A small network was trained on made-up records. Each row is its average activation on records with the value named, seen along a few directions.
Related values have similar rows: they may be neighbours, one step apart, or belong to one group.
(in the rows, 500 means zero)
Random noise pushes rows far along 22 fixed directions. That doesn't count. These rows show it; they differ only by the noise:
675,477,457,487,515,566,721,470,481,392,502,647,505,577,667,344,642,437,644,542,565,602,603,427,527,518,598,664,378,784,345,310
335,553,290,538,784,325,946,454,533,386,604,431,616,268,333,494,388,619,317,310,817,247,334,539,666,403,696,564,514,370,414,327
532,541,250,464,435,380,564,789,458,808,677,446,736,393,564,348,591,597,702,847,555,693,626,196,377,278,654,626,510,668,388,587
287,489,285,445,63,521,469,642,523,450,489,345,659,565,438,318,558,527,590,567,850,482,482,383,423,263,527,503,594,443,569,506
617,497,207,314,168,544,613,463,464,393,489,684,529,503,670,614,245,534,483,454,322,307,939,472,609,390,865,424,470,396,258,400
240,438,647,569,308,525,345,435,415,236,419,547,377,578,526,603,435,463,406,537,383,297,468,777,430,399,587,479,559,433,581,398
515,564,348,598,544,760,605,672,508,625,674,476,497,49,404,406,720,631,535,791,540,255,369,468,603,404,695,632,648,634,159,257
657,566,266,568,654,453,681,669,544,408,412,433,468,422,432,505,550,751,316,558,367,341,290,461,531,539,427,707,921,724,349,243
475,339,498,561,423,421,126,554,352,575,449,629,296,540,514,357,677,610,599,667,655,514,458,507,452,651,658,505,696,495,455,409
634,506,355,535,242,809,708,423,806,580,693,487,525,522,329,678,417,472,120,477,255,385,457,680,527,425,534,503,464,597,232,427
380,324,599,377,453,403,505,515,479,419,658,479,306,227,539,445,516,596,276,717,501,592,478,571,64,552,572,215,713,567,790,467
551,570,436,401,502,547,750,336,523,378,206,511,608,745,609,502,611,583,356,510,466,448,759,342,534,676,348,402,472,478,628,438
533,481,547,418,722,716,597,289,641,433,404,584,495,481,653,342,327,424,577,679,530,395,647,328,220,469,574,274,343,536,457,553
823,506,375,779,523,533,588,575,285,784,361,395,608,420,431,356,452,403,465,301,366,551,380,383,812,312,786,444,957,749,710,502
554,450,742,525,225,476,187,452,638,269,514,653,552,400,411,411,738,405,781,592,591,286,465,647,445,449,535,357,657,399,485,384
627,532,410,677,439,444,561,586,631,626,391,680,304,489,259,253,744,411,844,506,548,505,386,631,793,503,372,440,372,455,233,418
373,497,558,540,396,873,704,785,504,395,601,603,527,274,611,494,378,401,519,440,410,353,373,372,496,247,408,623,473,544,734,461
353,402,424,609,413,360,419,497,385,538,372,909,255,707,354,263,491,518,763,595,171,628,435,266,368,446,473,559,230,375,284,498
585,569,465,460,503,527,436,841,407,489,457,501,578,492,718,693,410,612,671,489,275,448,659,461,757,476,639,712,671,442,384,497
526,548,485,552,474,588,136,405,376,458,293,360,213,581,610,480,371,296,449,546,609,501,465,791,335,493,204,404,628,855,624,672
521,465,493,442,651,443,885,277,548,517,524,632,489,387,557,507,642,280,418,558,846,327,556,640,425,489,587,443,383,597,575,340
551,524,690,511,757,396,421,659,364,528,483,648,329,332,508,800,627,461,491,388,312,450,311,588,575,688,333,661,763,495,605,529
620,324,772,794,431,620,456,498,667,472,607,618,645,568,246,68,638,637,493,439,341,571,303,340,634,640,524,392,470,336,590,357
391,419,320,598,513,266,585,289,297,501,360,492,377,554,418,343,427,454,570,443,712,500,505,660,601,336,770,508,356,465,383,299


Values of E:
e8: 515,763,435,567,458,346,575,331,585,368,410,610,565,467,333,350,698,455,445,816,227,162,603,519,420,579,123,320,498,604,391,521
e12: 451,450,437,372,429,217,822,606,277,756,435,606,631,625,641,510,643,419,562,695,396,598,703,267,407,441,533,644,352,428,726,452
e15: 561,494,672,502,593,393,677,446,480,660,441,361,637,518,523,679,649,508,515,447,355,661,617,569,739,505,560,439,396,356,717,382
e6: 448,437,593,381,403,635,711,333,492,519,643,430,470,577,344,715,694,440,238,366,380,666,242,454,360,601,477,835,441,468,369,353
e11: 418,551,467,301,622,676,424,242,412,618,663,354,387,196,503,817,569,486,341,511,706,498,492,559,374,555,654,444,416,565,355,565
e10: 457,561,423,414,215,460,390,442,379,555,542,448,756,680,611,656,768,390,586,507,847,622,604,422,519,352,534,720,436,739,624,490
e3: 795,398,635,449,739,591,434,396,613,490,592,370,555,303,707,674,276,552,638,346,530,704,663,692,652,345,508,512,149,488,547,254
e13: 559,493,433,504,462,373,196,439,744,369,756,520,743,492,362,808,200,738,299,257,385,537,361,415,283,268,515,519,548,501,544,592
e4: 173,675,654,505,329,458,503,254,449,154,690,396,628,511,364,617,512,333,444,444,356,531,465,680,327,329,540,478,365,629,340,677
e5: 499,582,513,371,450,365,471,439,345,517,506,606,688,564,741,823,387,482,375,521,352,314,874,500,501,490,583,568,423,365,627,559
e1: 740,405,619,523,448,854,249,370,466,448,767,342,582,50,356,227,156,384,642,180,600,357,405,463,724,449,736,444,487,250,302,395
e14: 229,458,642,433,351,594,574,772,598,476,499,347,495,570,588,429,700,597,521,853,545,496,443,558,379,513,293,593,416,434,643,382
e2: 388,590,500,651,591,697,366,433,642,396,458,384,597,766,452,279,462,732,437,478,588,612,541,387,640,673,289,449,217,506,402,660
e9: 597,525,342,436,425,357,410,528,626,741,349,179,607,421,375,521,375,475,790,535,631,580,520,555,512,159,612,383,545,314,392,512
e7: 352,732,539,302,334,718,796,618,707,373,578,281,544,573,590,573,642,370,562,716,308,636,578,450,269,447,494,397,523,714,326,826
The values of E form a ring.
Q: A walk along E starts at e4 and steps to its neighbour e3. Put e12, e11, e10, e13, e2 in the order it reaches them.
A: e10, e12, e11, e13, e2
Q: Which values are neighbours of e6? Give them in the order they are listed.
A: e5, e7
Q: Which values are neighbours of e8? Give them in the order they are listed.
A: e15, e1

Values of M:
m12: 738,534,423,466,570,373,528,300,473,770,437,329,563,396,290,393,432,435,426,513,352,528,537,468,517,536,357,407,439,405,383,505
m2: 521,499,429,474,643,196,424,532,362,532,299,532,390,474,588,502,604,552,541,607,658,491,482,485,378,504,311,478,665,585,802,446
m1: 446,490,712,586,421,584,362,577,535,447,323,569,435,722,503,546,608,475,639,540,270,560,462,520,563,524,416,443,565,445,603,555
m10: 667,419,386,397,430,345,479,641,401,600,597,715,483,349,585,521,297,329,728,412,488,434,582,434,496,366,570,633,498,413,458,443
m14: 518,453,587,640,396,456,409,461,563,549,636,812,551,605,371,553,535,272,422,369,546,255,281,547,516,484,594,545,656,541,527,592
m7: 433,535,421,278,402,617,535,396,312,467,433,452,483,355,532,672,504,641,450,398,331,624,719,303,502,533,455,428,322,301,533,494
m15: 386,587,669,391,613,175,578,376,513,425,489,360,558,538,506,478,716,410,690,738,590,610,640,721,370,578,537,466,387,483,301,575
m11: 465,519,680,305,678,476,571,517,638,436,538,435,476,408,686,871,402,389,579,484,502,577,562,670,304,377,452,477,408,490,632,610
m9: 649,478,564,422,534,525,522,514,619,523,254,441,336,504,475,494,710,379,795,482,679,444,412,618,621,591,430,482,612,331,402,367
m3: 350,606,523,517,428,407,532,384,422,417,386,500,617,600,407,469,438,446,702,484,227,580,598,343,457,334,659,418,375,390,349,685
m4: 648,623,401,573,428,554,727,755,386,604,397,480,474,422,615,356,596,406,722,465,475,573,705,511,919,521,555,417,569,580,507,571
m6: 390,679,466,692,467,503,636,545,514,622,303,514,518,587,377,562,603,366,538,508,421,342,431,627,723,323,95,525,279,467,680,525
m8: 324,538,477,617,722,481,510,452,479,548,439,361,559,707,493,535,347,431,446,536,520,547,305,481,341,318,515,683,514,654,461,597
m13: 545,414,508,367,340,649,576,476,553,461,526,564,354,333,400,460,666,463,509,483,532,557,393,466,358,573,235,580,411,442,481,294
m5: 456,453,353,600,439,705,337,504,544,600,394,684,355,598,581,525,478,622,508,648,485,470,572,483,518,386,384,484,250,607,540,390
The values of M form a ring.
Q: A walk along M starts at m4 and steps to its neighbour m8. Put m12, m2, m10, m15, m3 in the order it reaches them.
A: m10, m12, m2, m3, m15
Q: Which values are neighbours of m5? Give them in the order they are listed.
A: m1, m14
Q: Which values are neighbours of m7? Give them in the order they are listed.
A: m11, m9
